Each row below is a small network's average activation on inputs in which a field has the value named, seen along a few directions.
Values that are neighbours, or in one group, have similar rows; names and order tell nothing.
In the rows, 128 means zero.

Other fields vary at random and push rows far along two fixed directions, the same in every table; ignore that.

Field P:
p9: [105 124 114 141 115 129 101  76 134 118 107 122 133 123]
p11: [151 144 130 144 139 151 111  77 127 108  84 149 173 109]
p4: [139 101 139 122 109 119 108 149 142 125 149 121 101 144]
p7: [151 153 143 148 124 160  99  73 142 101  75 150 170  95]
p1: [111 143 116 118 132 131 120  63 115 120  83 150 146 118]
p12: [ 61  73 104 121  96 117  77 195 157 140 117 112  82 129]
p10: [146 172 150 115 158 150 200 123  94 140 180 116 142 140]
p13: [143 120 122 142 131 130  97 115 137 103  77 123 153 109]
p2: [100  58 104 118  88  80  57 231 175 159 143 131  71 125]
p8: [165 167 164 107 152 138 202 108  95 124 181 130 139 150]
p3: [122 134 108 146 146 114 178 228 119 158 186 103 111 158]
p5: [115 178 152 116 150 136 219 150  89 149 194  94 112 154]
p6: [157  98 117 126 123 110  94  75 136 121  88 162 131 111]
The values of P form a tree with 4 forks.
Which values are neighbours of p3? Give them in the order they are listed.
> p11
Which values are neighbours of p6? Give them in the order they are listed.
> p8
Which values are neighbours of p5? Give them in the order they are listed.
> p9, p1, p12, p10

Field H:
h13: [116  49 110 121  89 113  60 171 174 151 153 139  78 117]
h9: [170 101 157 111 114 125 116  75 123 100  82 162 135 123]
h11: [102 152 143 102 141 155 135  48 107 107  89 118 167  94]
h10: [153 115 136 105 138 116 129  95 138 130 135 153 132 139]
h2: [ 70 102  96 145  92 120 100 161 146 140 145  92  82 156]
h3: [ 86 128 101 122 133 129 136 135 122 134 135 112 117 146]
h1: [142 103 103 149  94 146  18 147 168 119  64 148 136  91]
h8: [149 163 151 150 145 154 152  88 134  91  91 151 198 101]
h12: [141 157 120 148 156 120 189 221 116 149 194  98 115 151]
h7: [140 117 145 105 105  93  92 112 145 118 129 143 116 124]
h6: [ 74 160 134 124 132 132 175 174 114 160 144 113  94 131]
h4: [163 158 155 167 168 133 187 153  97 130 170  88 137 150]
h5: [159 160 111 116 159 129 177  84  80 133 134 148 158 141]
The values of H form a tree with 4 forks.
Which values are neighbours of h9? Give them in the order they are listed.
> h10
Which values are neighbours of h8? Give them in the order they are listed.
> h12
Which values are neighbours of h2? Give them in the order they are listed.
> h3
